These are the activations of a small network on made-up records, seen along a few directions, one row for each record.
Each row is followed by the record's values for the fields F, G, L, B, M, U.
A field that a record lacks is written absent.
Other fields move the rows too, some of them a lot.
Strong random noise was added to every row along 6 fixed directions; ignore it. To show where, here is one row again and again, with new noise each time:
[  70  213  352 -351  109  234 -633  279 -588   92  178  -84 -301  193
  439  193    9  -83  -38  121 -250]
[-519   35  -23   22 -662 -112  266   53  457 -155  304   96  214 -254
   25  -39   59  152 -182  208  193]
[-145  832   25 -250 -254   26 -556  397 -520   -8 -150  -96 -272  433
  304 -106  -92   66  338   31   35]
[  58 -345  220 -183  281  155 -256  105 -170   90  126 -154  -49 -281
  257    9  290   68 -153  -17   -2]
[  40  100 -243 -230  161   51 -101  277 -211   37  191 -240   56  -95
   12 -173  305 -183  -26 -167   38]
[  51 -191  -25  -36   65 -260  409  283  -69  119   -3 -143 -208 -456
 -336 -150  486  225  -17  -81   -9]
[ -20  474   64 -392 -218 -201 -103  470 -691   86  564 -201 -309  172
 -170  -47  368 -396 -232   25 -479]
[-187   57 -478  -75   81 -151   -1  144   52  -42  -31 -420  360 -256
  -88 -692  590  -17   55 -405  473]

[ 207   -7 -221 -105  344  148  196  170  -39   68   66   33 -101  -35
 -219  126  116 -169   87  -65 -190]	(F absent; G g1; L l2; B b3; M m2; U absent)
[ -44  129  183   55 -229  -44  -28  -69   19   -3 -132   77   24   -1
  -17 -145  -39  156  -86   -9  171]	(F absent; G g3; L l2; B b3; M absent; U u2)
[-163  -39 -219  134  -33   37  278   82  423   10 -215  -60   91 -307
 -144 -164  140  398  279  -32  513]	(F absent; G g1; L l2; B b3; M m1; U absent)
[-262  165  371  -12  -78 -304 -503 -176 -433    4   -1 -341  110  108
  195 -611  418  145  -94 -177  264]	(F f2; G absent; L absent; B absent; M m1; U absent)
[ 155   24 -388 -118  155  137   79   10   26   19  251   19  241   18
 -103  -22 -164 -410 -192 -278   18]	(F absent; G absent; L l1; B b3; M absent; U u2)
[ 291 -246   93  -81  189  193  105 -134  121  142  178   28   64 -224
  -81  227  -48  158 -112   -8  211]	(F absent; G g3; L l1; B b3; M m1; U absent)
[ 113 -309   67   -7  311   91    8  -31   21   30  206 -123  111 -208
   70   -8  208 -229 -161   10 -109]	(F f1; G absent; L absent; B absent; M m1; U absent)
[  21 -149  358 -161   18   41 -338   80 -333   10  313 -113 -122 -124
   78   60  313 -287 -382  121 -304]	(F absent; G g3; L l2; B b3; M absent; U u1)
[-398  375 -504  170 -246 -143 -401 -404  240 -309 -271 -145  653  269
  249 -655  101   72  265 -406  547]	(F absent; G g3; L l2; B b1; M m2; U absent)
[ -71 -350  159 -238  113   51 -384 -384 -239   31  663 -157  307  -82
  117  -42  372 -381 -503 -133 -238]	(F absent; G g3; L l1; B b3; M m2; U absent)
[ -70  177 -199  181 -262  293  -17 -151  481 -132 -134  298  261  129
  243  109 -598  198   71   50  404]	(F absent; G g3; L l1; B b2; M absent; U u2)
[ 179   88   46  -98  102 -241   61  -11 -305  179   85 -269  -39 -134
 -295 -280  329  174  -27 -231  182]	(F absent; G g3; L l1; B b3; M m1; U absent)
[  80 -382  279  184  372 -174 -137 -329  -68  -15 -568 -250    5 -117
   14 -426  325  447 -123 -169  260]	(F absent; G g4; L l1; B b1; M absent; U u3)
[-203 -607  592    6 -331 -162  307  -84  214   66  577    5  -24 -391
 -222  109  256   26 -597  325 -255]	(F absent; G g2; L l1; B b3; M m1; U absent)
[ -76  293  -69   -7 -301  -18  -59   56  -40   -7   79  -49 -177  171
  112  -26  -72  -51  102   18    5]	(F absent; G absent; L l1; B b2; M m2; U absent)
[  -7 -169 -217   53  198  314  160   99  425 -260  270  169  314 -171
   50  199 -270 -617 -305  233 -162]	(F f2; G absent; L absent; B absent; M absent; U u1)
[-242  199  486  -95 -371 -177 -425   26 -249   27  173 -147  -64  136
  162 -181  264    5 -153   64 -157]	(F absent; G g3; L l2; B b3; M m1; U absent)
[-244  391 -257   21 -273   63 -363 -108  228 -163   11 -125  450  392
  158 -399 -115  -16   83  -83  538]	(F absent; G g2; L l2; B b1; M m1; U absent)
[ 135 -203  195 -112  337  412 -422  142  -71   -3  194  -19  -10    4
  485  246 -185 -277    6  254 -223]	(F f1; G absent; L absent; B absent; M m1; U absent)
[ 246  201  -17   76   45  -73  312   13 -101  -24 -215  156 -264  219
 -251  310 -392  143  -16  158 -211]	(F absent; G g4; L l1; B b1; M absent; U u3)
[ 244  357 -511  -44  104   93  467  436  101   33  235   23  -95   41
 -336  268 -245 -435  156  101 -243]	(F f1; G absent; L absent; B absent; M m1; U absent)
[ 291 -426   59 -131  461  555 -328 -100   12   94  114  116  145   62
  515  517 -281 -103  131   15   29]	(F f1; G absent; L absent; B absent; M m1; U absent)
[ -34   75   89  -12 -153 -130   96  223 -129   16  141  -51 -124   -2
 -143  -34   31  -70    9  181 -184]	(F f1; G absent; L absent; B absent; M m1; U absent)
[ 305   34 -225   20  471  143   64   82 -221   34 -202   26  -74   -8
   59  169  -90 -113  390 -168  -70]	(F f2; G absent; L absent; B absent; M m2; U absent)
[-350  -58  192  131 -343 -593  109 -291   74  -86  206 -164  178  -77
 -431 -646  591   97 -425 -192   93]	(F absent; G g3; L l2; B b1; M m2; U absent)
[-207 -216  810  151 -301 -448 -236 -381 -253   22 -230 -121 -169 -106
   71 -451  452  582 -153  -72  124]	(F absent; G g3; L l1; B absent; M m2; U absent)
[ 243 -175 -370   48  363 -352  540  -85   58   62 -225   39 -113 -108
 -446  -47  285  181  150 -263  -28]	(F absent; G absent; L l1; B b1; M m2; U absent)
[   0   95 -274   -7  264  -99  -22    1  -53  131 -179 -407  229  -28
 -247 -630  343 -119  -82 -381  418]	(F absent; G g4; L l1; B b3; M absent; U u2)
[  48 -361  442  131  364  261 -418 -211   -1  -68 -364  130  -48  -58
  472  219 -176  174  -39  163   65]	(F f2; G absent; L absent; B absent; M absent; U u1)
[-574 -332  770  -96 -409  177 -509 -324   76 -179  640   99  150   40
  553   84  -52 -301 -602  465 -352]	(F f1; G absent; L absent; B absent; M m2; U absent)
[-182 -185  237   66 -161  -89   81   31  248 -192 -307   30   35 -178
  -45 -144  -47   47 -132   93    5]	(F absent; G absent; L l1; B b3; M absent; U u1)
[   4  781 -417  -79 -117   40 -315  272 -280  -43  -51 -107  122  547
   67 -328 -255 -376  205  -31   55]	(F f1; G absent; L absent; B absent; M absent; U u2)
[ -45 -442  463  -74  200 -131 -183 -132 -355  -16  395 -214   28 -201
   -4 -384  499 -288 -469  -16 -298]	(F f2; G absent; L absent; B absent; M m2; U absent)
[  34  224 -387  132 -147 -417  540  366 -197   15 -321   65 -284  -14
 -501  117  158   47  392 -177 -262]	(F f2; G absent; L absent; B absent; M absent; U u3)
[  27 -461  221  179  109 -324  178 -293 -146  124 -188   46 -126 -326
    5   72  352  410  187  -70  -86]	(F f1; G absent; L absent; B absent; M m2; U absent)
[ 367    9  213 -223  274   67 -106   -4 -168  266   43   21 -299   19
 -148  107 -128  211    9   44  172]	(F absent; G absent; L l1; B b3; M m2; U absent)
[ -47 -224  112   45  245  105 -239 -379    2 -101 -208   29  137  106
  165  -93    7  224   20 -122  145]	(F absent; G g1; L l1; B absent; M m2; U absent)
[ -82  188  -64    8 -226 -104    4  -16   31   31    2  -76   58  -61
  -88  -28   46  211  133  -36  153]	(F absent; G g3; L l1; B b3; M m1; U absent)
[  20 -414  -33 -109  286  681 -537 -245  360   11   27   -5  330 -136
  728  198 -311  119  149  110  529]	(F absent; G absent; L l2; B b3; M m2; U absent)

Which values does each new row have?
[-241  282 -105   18  -47 -357 -184  -68 -303  -87   -3 -192  135  149
  -77 -569  526 -217   62 -288  -30]	(F f2; G absent; L absent; B absent; M m2; U absent)
[ 253 -298  157   -9  660  132 -192   37 -221  148  -90  -30 -211 -145
  109  134  132  -80   78  -66 -175]	(F f2; G absent; L absent; B absent; M m2; U absent)
[ -74  553  -65  -85 -296 -139 -204 -157 -295   -4  -48  -37   44  264
   10 -169  -61  142  225 -139  222]	(F absent; G g3; L l1; B b3; M m2; U absent)
[-129 -254  208  134 -107  -20   63 -107  -23  -31  -36   20  -95 -115
   -6 -126  154  148 -170    5  -15]	(F absent; G g1; L l1; B b2; M absent; U u2)
[ 193   15   64   42  213 -126  118  159  174  222 -455   -2 -310 -115
 -246 -113  -59  363  287  -30  257]	(F absent; G absent; L l2; B b3; M m2; U absent)
[-302  196   -5   15 -255  513 -598 -184  335 -174  206  321  342  335
  820  531 -572  -93  136  215  187]	(F f2; G absent; L absent; B absent; M m1; U absent)
[-399  206  216  305 -508 -382   -9   33  137  -42 -425    8 -106  -57
  126 -243   12  490  392  181  175]	(F f1; G absent; L absent; B absent; M m1; U absent)
[  65 -279  133   24 -159  191  341  115  362   67  415  253 -109 -397
  -30  657 -223  124 -125  365 -189]	(F absent; G g3; L l2; B b3; M m1; U absent)
[-139  707 -636   65 -332 -112  297  268  -63  -77 -242  188   70  348
 -196  -29 -175  -83  518 -245  181]	(F f2; G absent; L absent; B absent; M absent; U u2)
[-375  -99 -204   51 -214  -31 -195 -295   39 -163  379   67  415  -14
  362   97   98 -262   -1 -146  -99]	(F f2; G absent; L absent; B absent; M m2; U absent)
[-141  759 -648  -45 -327  227  157  257  244 -226  149  198  195  403
   58  187 -675 -503  390  200  -81]	(F f1; G absent; L absent; B absent; M m2; U absent)
[-507 -185  627   23 -611 -361 -407 -421 -385   38  399    3    1    3
  380   44  407  210 -215   20 -153]	(F f2; G absent; L absent; B absent; M m2; U absent)
[-226  322 -368  228 -368 -308  424  120  284 -208 -311   15  127    8
 -359 -374    0  -69  142   29  167]	(F f1; G absent; L absent; B absent; M absent; U u1)
[ -46   98 -260   46 -185 -242  543   81  440   10   -5  177    5 -103
 -518   78 -129   23   53  -68   11]	(F absent; G absent; L l1; B b3; M m2; U absent)
[ -35 -245 -438 -164  111 -360  445  -33   26   89  372 -424  226 -413
 -451 -479  629 -239 -222 -327  146]	(F absent; G absent; L l1; B b3; M m2; U absent)
[  22   64  162  -59 -307  -11  307   85  186    6  -64  343 -327   42
  -39  482 -490  127  148  349 -294]	(F absent; G absent; L l1; B b3; M m2; U absent)
[-326  -12  208   75 -169  -46 -389 -152  171 -248 -343  -67  270   38
  201 -345   45  -73 -146  -32  105]	(F absent; G g3; L l1; B b3; M absent; U u1)
[ 181  454    2 -123  -57 -237  208  317 -519   92   52 -151 -376  258
 -414 -102  237  -40  131 -105 -217]	(F absent; G g1; L l1; B absent; M m1; U absent)
[ 210 -436  172  -69  119 -196  209  -21 -179  128  514 -204   -1 -173
 -356  -87  473 -143 -440  -32 -209]	(F absent; G g2; L l2; B b1; M m1; U absent)
